These are the activations of a small neural network, seen along a few directions. Each row is one input.
In each table, some parts of the input vary, and every possible input appears once, in random order.
Descriptions start from the smaller parts, as in this example, which fits no table here: ring(8) and (point or line(11) or (values(2) and line(6))).
Shared parts are said once, and a part with two or three values counts as separate values.
In the rows, 128 means zero.

Other details of the inputs shift rows strongly along two fixed directions, in all tables alike. That doesn't count.

Table:
R1: [149 160 148 160 115 115 127 133 152 142 124  87 145 160  99]
R2: [ 90  61 191 199 100 122 183  83 116 127 244 174 195  72 166]
R3: [154 160 152 154 118 125 128 130 156 143 115  94 153 160 101]
R4: [112 118 118  81 129 133 109 145 111 102 103 146  97 131 143]
R5: [104 128 101  87 137 126 115 154 109 103 117 134  99 114 142]
R6: [163 151 126 163 121 111 127 116 159 164 117  94 129 132 106]
R7: [108 116 115  89 131 119 112 150  98 102 109 142  94 132 133]
R8: [113 116 113  83 133 135 113 154 113 102 107 142 101 126 145]
R9: [110 132  98  93 137 133 117 155 100 112 122 129  90 100 144]
R10: [154 157 145 148 118 135 137 121 153 141 115 101 156 164  94]
R11: [111 115 118  82 131 129 113 147 103 104 100 149 100 136 137]
R12: [103 128 105  88 135 124 116 155 107 111 118 131  89 107 139]
R13: [ 62  61 146 120 100 150 176 116  84  76 211 203 164  59 207]
R14: [151 141 141 163 143 116 114 112 147 156 131 109 136 143 104]
R15: [155 134 137 152 144 131 128 103 142 160 116 124 149 158  99]
R16: [166 146 120 154 127 133 138 103 162 154 105 110 147 144 108]
R17: [152 147 124 151 150 138 132 107 154 160 126 117 150 142 108]
R18: [154 154 119 167 154 128 122 121 143 160 138 102 144 123 111]
R19: [103 137 127  86  94 121 122 168 109  93 110 116  90 138 134]
R20: [163 149 122 162 124 113 127 115 160 156 115  97 139 138 109]
R21: [151 149 130 156 152 129 122 117 155 161 127 112 149 133 112]
R22: [ 88  60 198 198  98 115 183  76 107 129 238 182 194  82 160]
R23: [115 113 107  79 132 144 123 144 112 102 106 147 103 134 141]
R24: [150 143 145 164 141 114 115 113 145 163 132 107 126 136 101]
R25: [109 117 110  90 133 125 112 156 108 100 116 135  95 123 140]
R26: [159 151 116 156 152 146 134 109 148 160 130 116 149 136 113]
R27: [121 125 100  81 111 131 124 147 122  99  89 136 100 122 149]
R28: [113 115 112  77 128 142 118 135 109 102 101 150 100 138 139]
Each input here is: line(4) and (values(2) or line(5)).
Q: The inputs of R14 and R4 match in every part but the line(4) part. If R18 is changed in the same way as R14 into R4, which row does it become?
A: R13
Q: Change only the values(2) part in R6. List by row number the other rows that result.
A: R19
Q: Which other rows agree with R15 in the line(4) part? List them by row number.
A: R10, R16, R17, R23, R26, R28
Q: Start at R12 and move only the line(4) part, one step at a time. The first step leads to R5. Which rows follow, in order?
A: R21, R17

Table:
R29: [164 147  98 119 155 136 123 110 158 158  83 119 120 148 104]
R30: [ 62  71 192 123  86 110 147 136  89  80 193 172 135 105 166]
R31: [ 74  94 105  47 103 106 102 178  63  63 107 156  41 105 166]
R32: [156 100 132 238 213 156 153  43 152 213 228 164 211  70 136]
R33: [ 93 110  71  20  97 160 138 171 102  48  78 163  93 109 187]
R34: [198 204 129 209 127 103 113 125 198 192 112  37 155 150  79]
R35: [208 198 136 186 135 148 138  98 196 189  88  70 176 190  66]
R36: [137 190 100  77 103 122  99 189 126 107  63  68  65 161 103]
R37: [144 151 109  57 152 143  78 156 129 120  37 120  82 190  99]
R38: [ 78  99 107  17  99 148 128 168  78  41  79 172  93 158 157]
R39: [ 74  65 179 186  81 107 182  87 111 120 240 168 179  61 173]
R40: [182 196  70 158 243 113  62 149 144 213 102  70  78 107  77]
R41: [121 124 188 184  94 102 146 121 135 131 173 107 171 149 106]
R42: [102  42 177 173 103 139 183  62 112 117 207 206 193  90 172]
Q: The inputs of R41 and R38 match in every part but one. If R39 is changed in the same way as R41 into R38, which row does it become?
A: R29
Q: What do these inputs look like to the network?
A: values(2) and (point or ring(6))

Table:
R43: [ 98 123  68  40 128 126 104 179  92  83  82 140  51  97 162]
R44: [ 80  78 148 132 109 149 172 112  94  90 198 184 171  88 178]
R45: [ 87 118  95  33 142 126  87 186  80  77  83 147  52 128 146]
R46: [156 127 190 250 146 101 141  74 158 204 206 108 186 117  93]
R47: [ 86 133 131  26  43 113 122 198  99  35  61 116  70 171 139]
R48: [ 67  87 159 143 104 125 161 128  86  94 216 165 151  72 174]
R49: [188 174 104 136 182 125  84 129 156 183  65  85 101 177  67]
R50: [176 204  96 147 171 116  84 157 161 178  90  52  94 142  79]
R51: [160 143 164 242 145 123 157  80 175 193 202 103 210 107 110]
R52: [157 142 176 243 145 121 155  80 165 191 201 105 214 122 100]
R53: [167 122 186 237 152 127 146  65 167 193 186 126 213 141  99]
R54: [ 89 114  88  34 141 124  92 179  78  83  85 148  45 122 144]
R55: [188 192  94 127 179 151 100 129 163 172  63  86 128 180  76]
R56: [ 78  77 145 147  97 117 162 117  97 104 207 168 139  51 186]
R57: [187 193 144 120  85 128 121 136 184 137  34  65 138 236  65]
R58: [ 98 110  91  22 145 155 101 162  88  76  70 170  74 143 151]
R59: [ 68  87 208 136  13 104 181 135 106  58 187 144 160 123 162]
R60: [176 117 156 227 148 133 159  43 179 198 169 135 209 128 109]
R61: [197 181  80 131 171 143 102 118 173 182  55  89 115 156  89]
R62: [181 183  98 150 169  97  77 139 158 185  78  65  81 147  75]
R63: [ 91  68 134 136 102 140 173 101 105 100 189 186 159  66 190]
R64: [190 192  83 127 178 154 102 129 174 175  66  83 125 164  86]
R65: [ 95 113  73  39 133 118  97 171  89  83  81 146  46 108 154]
R66: [193 172  88 139 174 120  88 122 165 181  61  84 101 163  79]
R67: [ 80  78 197 125  16 127 191 119 114  54 169 163 180 143 166]
R68: [ 84  56 153 123 118 152 169  89  98 103 184 206 164  98 173]
R69: [ 84 124 100  38 138 118  81 193  74  78  92 137  40 121 145]
R70: [ 84  79 137 132 109 151 173 112 105  93 200 180 168  73 187]
Q: What do these inputs look like to the network?
A: line(4) and (point or ring(6))
Q: The inputs of R46 and R68 match in every part but the line(4) part. If R48 is changed in the same way as R46 into R68, which row does it become?
A: R55
Q: Change only the ring(6) part in R66. List by row number the other rows that result.
A: R44, R49, R53, R63, R70

Table:
R71: [106 119 127 101 112 131 132 144 108 100 128 138 114 127 141]
R72: [137 138 130 136 120 136 137 127 137 129 128 120 143 133 128]
R73: [147 139 142 151 124 120 125 122 143 146 123 111 136 144 110]
R74: [143 144 130 151 145 127 123 122 139 154 134 112 134 129 110]
R75: [120 117 130 126 130 125 126 129 120 127 136 137 120 115 138]
R76: [148 149 125 151 133 128 128 126 150 145 127 107 144 131 118]
R77: [158 174  69  58 166 124  65 177 128 130  24  92  47 170  94]
R78: [152 134 121 149 139 126 128 109 145 152 118 120 137 135 114]
R79: [120 117 136 120 123 130 129 126 124 118 130 140 129 131 133]
R80: [102 120 123 103 119 126 129 147 109 102 132 136 114 115 143]
R81: [145 141 138 146 136 128 125 117 144 147 123 118 142 146 110]
R82: [123 124 127 117 124 142 137 126 129 117 128 138 140 127 140]
R83: [131 116 138 143 117 130 144 105 138 134 138 137 149 127 131]
R84: [111 120 132 112 111 129 133 137 113 107 130 137 121 126 139]
R85: [122 114 128 124 132 128 126 125 119 122 133 141 127 124 134]
R86: [120 121 137 124 113 126 132 131 121 115 132 132 126 129 133]
R87: [116 124 131 127 120 121 130 134 121 118 137 129 126 119 136]
R88: [145 130 131 161 133 125 138 105 145 155 141 123 142 119 122]
R89: [118 121 133 127 120 120 128 134 123 118 136 129 124 119 136]
R90: [106 113 126 105 115 120 125 144 112 104 128 139 110 115 147]
R91: [131 131 136 134 131 131 129 122 134 134 130 127 138 140 121]
R92: [134 128 129 138 139 128 126 120 129 138 131 130 135 131 122]
R93: [119 119 127 122 135 132 130 128 117 123 136 140 130 124 132]
R94: [131 131 137 133 132 131 131 123 133 134 130 127 139 139 119]
R95: [132 133 129 140 137 126 125 123 129 141 136 124 129 121 124]
R96: [117 123 126 125 132 131 128 130 118 126 141 134 123 116 136]
R97: [122 127 118 124 131 139 134 130 125 123 137 136 130 111 142]
R98: [149 142 125 151 126 117 129 118 150 149 123 108 134 131 114]
R99: [120 119 129 126 131 127 126 128 120 125 138 135 121 114 136]
R100: [115 124 130 126 122 123 130 135 121 118 139 128 126 120 135]
R101: [112 114 119 100 103 130 137 134 114 102 120 141 114 121 145]
R102: [117 125 136 123 116 130 136 134 119 116 135 130 130 129 130]
R103: [113 110 133 108 119 129 128 131 118 111 125 147 122 128 140]
R104: [146 138 129 150 146 128 123 118 139 151 129 118 139 140 110]
R105: [151 142 121 148 146 137 128 117 146 149 123 118 147 135 117]
Q: What do these inputs look like to the network?
A: ring(5) and (values(2) or line(5))
Q: The inputs of R77 and R75 match in every part but the ring(5) part. If R92 is changed in the same way as R77 into R75, which row does it become?
A: R95
Q: Change only the values(2) part in R82. List by row number the other rows that result.
A: R83
Q: Which other rows agree with R87 in the ring(5) part? List them by row number.
A: R76, R80, R89, R90, R98, R100
